A small network was shown many inputs. Here are its activations along a few directions, one row for each input.
Each table varies a few parts of the input and shows all the possible inputs, shuffled.
Descriptions start from the smaller parts, as in this example, which fits no table here: one of 5 places around a ring, together with either a single point or one of 9 places along a line or (one of 3 separate values, together with one of 4 places along a line).
Shared parts are said once, and a part with two or three values counts as separate values.

Table:
x1: -8.56 +1.95 +0.13 +1.53 -2.07 -0.53 +0.82 +1.50 +3.96 +2.41 -0.73 +2.32
x2: +0.58 +4.92 +1.53 +3.07 -0.10 -2.64 -0.56 +3.31 +2.74 -2.10 +4.48 -2.58
x3: +8.14 -1.94 -0.28 -1.34 +1.92 +2.39 -1.91 -1.90 -1.65 -2.27 +1.12 -1.97
x4: -3.52 +7.10 -0.39 +2.93 +0.21 +0.55 +3.15 +1.25 +1.17 -0.13 +6.05 +0.77
x5: +3.00 -5.00 -0.99 -2.68 +1.85 -0.06 -2.84 -0.25 -0.52 +0.80 -6.84 -0.64
x6: +4.66 -1.60 +0.40 -1.87 +0.59 +4.40 +2.57 -5.49 -6.01 -1.30 +2.11 -1.05
x7: -4.76 +0.53 +1.50 +0.54 -1.67 -3.68 -2.47 +4.40 +4.66 -0.40 -2.50 -0.86
x8: -1.24 +3.54 -2.03 +1.35 -0.60 +3.12 +4.06 -3.22 -4.39 -0.25 +5.16 +2.32
x9: +6.61 +0.10 +1.14 +0.89 +0.75 -1.73 -1.97 +3.64 +2.08 -2.51 +2.82 -2.28
x10: +1.46 -2.55 +1.05 -1.90 -0.09 -3.24 -3.57 +5.30 +3.23 -0.19 -5.10 -0.21
x11: -6.03 -1.24 -1.85 +0.44 -1.85 +0.45 +2.07 -3.68 -1.16 +3.11 -1.83 +3.88
x12: -0.35 -5.80 -0.23 -2.96 +1.06 +0.97 +0.65 -4.87 -4.11 +2.82 -4.74 +0.30
- The inputs of x10 and x9 match in every part but one. If x11 is changed in the same way as x10 into x9, which row does it become? => x8
- What is each input in this table made of? => one of 2 separate values, together with one of 6 places around a ring
- Which other rows does x1 become when the choice among 2 separate values takes its other values? List them by row number. => x4

Table:
x13: +1.49 -1.54 +0.29 -0.87 +0.54 +0.89 +0.85 -2.23 -2.43 +0.25 +0.01 -0.59
x14: -9.70 +9.14 +0.12 +5.05 -2.40 -2.09 +2.49 +4.29 +5.01 +0.24 +6.46 +1.81
x15: +0.00 -0.88 -0.94 -0.29 +0.02 +0.29 -0.07 -0.81 -0.75 +0.50 -1.07 +0.93
x16: -0.61 -1.00 -0.55 -0.42 -0.02 +0.79 +0.04 -1.19 -0.31 +0.70 -1.07 +0.70
x17: +3.84 -1.75 -0.61 -1.07 +0.66 +1.77 +0.24 -2.82 -3.14 -0.76 +0.31 -0.42
x18: -0.06 -0.17 +0.29 +0.45 -0.02 -2.00 -1.74 +2.26 +2.22 -0.19 -1.22 -0.55
x19: +2.77 -1.07 -0.62 -0.92 +1.06 +1.36 +0.51 -1.39 -1.98 +0.11 +0.07 +0.27
x20: +4.10 -1.23 -0.61 -1.38 +1.30 +2.33 +0.37 -2.49 -3.10 -0.71 +0.27 -0.45
x21: +0.30 -0.39 -0.98 -0.61 +0.63 +0.86 +0.09 -0.45 -0.69 +0.54 -1.14 +0.86
x22: -1.07 -0.12 +1.27 +0.02 -0.03 -2.04 -1.27 +1.81 +1.94 -0.07 -1.34 -1.36
x23: +2.86 -1.70 +0.29 -1.26 +0.81 +1.90 +0.72 -3.32 -3.59 -0.57 +0.17 -1.34
x24: -0.60 -0.25 +0.74 +0.25 -0.14 -1.52 -1.69 +1.88 +2.67 +0.04 -1.19 -0.76
x25: +0.19 -0.72 +0.09 -0.11 -0.54 -1.17 -1.11 +1.62 +1.04 -0.27 -1.09 +0.26
x26: +3.26 -1.90 -0.20 -1.10 +0.72 +2.32 +0.39 -3.13 -2.75 -0.59 +0.30 -0.66
x27: +0.21 +0.23 +0.18 +0.11 +0.48 -1.37 -1.49 +2.64 +2.28 -0.12 -1.31 -0.61
x28: -0.87 -0.70 +1.08 -0.51 -0.52 -1.20 -0.61 +1.15 +0.72 -0.14 -1.24 -0.59
x29: +0.46 -0.27 +0.01 -0.45 +0.01 -0.58 -0.88 +1.98 +1.10 -0.19 -1.19 +0.20
x30: +1.93 -1.70 -0.19 -0.69 +0.44 +1.32 +0.49 -2.07 -1.62 +0.26 +0.13 +0.08
x31: -0.38 -0.82 +0.53 -0.30 -0.64 -0.69 -1.03 +1.26 +1.49 -0.04 -1.09 +0.04
x32: +2.52 -1.57 -0.62 -0.61 +0.43 +0.80 +0.36 -1.73 -2.04 +0.07 +0.13 +0.32
x33: -1.09 -0.86 -0.06 -0.61 +0.07 +0.32 +0.47 -1.35 -1.10 +0.67 -1.21 +0.02
x34: -9.56 +9.28 +0.49 +5.33 -2.86 -2.29 +2.86 +4.11 +5.04 +0.27 +6.31 +1.84
- What is each input in this table made of? => either one of 2 separate values or (one of 4 places along a line, together with one of 5 places along a line)
- Start at x23 and move only the place on the line of 5, one step at a time. The first step leads to x13. Which rows follow, in order? => x33, x28, x22
- Start at x26 and move only the place on the line of 5, one step at a time. The first step leads to x30. Which rows follow, in order? => x16, x31, x24

Table:
x35: -1.81 -0.26 -0.36 +0.26 -0.52 +0.08 +0.65 -0.81 -0.04 +0.90 -0.41 +0.94
x36: -1.34 -0.70 +0.19 -0.51 -0.45 +0.33 +0.65 -1.33 -0.88 +0.55 -0.79 +0.32
x37: +0.72 +0.77 +1.06 +0.48 +0.06 -1.39 -0.68 +1.58 +1.18 -0.90 +0.75 -1.38
x38: -2.58 +0.78 -0.59 +0.50 -0.57 -0.24 +0.53 +0.33 +0.54 +0.71 +0.22 +1.36
x39: -0.98 +1.98 -0.45 +1.04 -0.37 +0.18 +0.84 +0.24 +0.05 -0.22 +2.26 +0.65
x40: +0.73 -0.16 +0.42 -0.28 +0.54 +0.88 +0.62 -1.52 -1.50 -0.24 +0.70 -1.00
x41: -2.40 +1.14 +0.01 +0.78 -0.67 -1.03 -0.16 +2.14 +2.01 +0.40 -0.28 +0.72
x42: -0.08 +1.45 +0.66 +0.88 -0.31 -0.91 -0.63 +1.69 +1.78 -0.94 +1.28 -0.79
x43: -0.22 +0.90 -0.16 +0.79 -0.28 +0.53 +0.95 -0.87 -0.51 +0.01 +1.65 +0.27
x44: -1.67 +0.28 +0.53 +0.39 -0.60 -1.27 -1.03 +1.77 +2.23 +0.12 -0.72 -0.08
x45: -0.81 +2.34 +0.10 +1.31 -0.42 -0.66 +0.20 +2.02 +1.50 -0.64 +1.76 -0.03
x46: +0.23 +0.43 +0.43 -0.01 -0.18 +0.77 +0.96 -1.34 -1.32 -0.30 +1.22 -0.31
x47: -2.83 +2.03 -0.66 +0.98 -0.36 -0.65 +0.20 +1.77 +2.01 +0.79 +0.07 +1.51
x48: +7.12 -6.64 -0.98 -3.75 +1.93 +2.17 -1.67 -3.69 -4.39 -0.09 -4.72 -0.66
x49: +8.87 -5.91 -0.62 -3.61 +2.36 +2.81 -1.13 -3.72 -4.67 -0.70 -2.52 -1.17
x50: -0.88 -1.30 +0.13 -0.79 +0.22 +0.43 +0.27 -1.53 -1.06 +0.66 -1.37 -0.38
x51: -1.23 +3.24 -0.60 +1.54 -0.14 -0.25 +0.51 +1.64 +1.49 -0.23 +2.13 +0.75
x52: -0.85 -0.37 +0.89 +0.01 -0.26 -1.77 -1.09 +1.63 +1.58 +0.14 -1.23 -0.71
- The inputs of x46 and x36 match in every part but one. If x43 is changed in the same way as x46 into x36, which row does it become? => x35
- What is each input in this table made of? => one of 2 separate values, together with either a single point or one of 8 places along a line
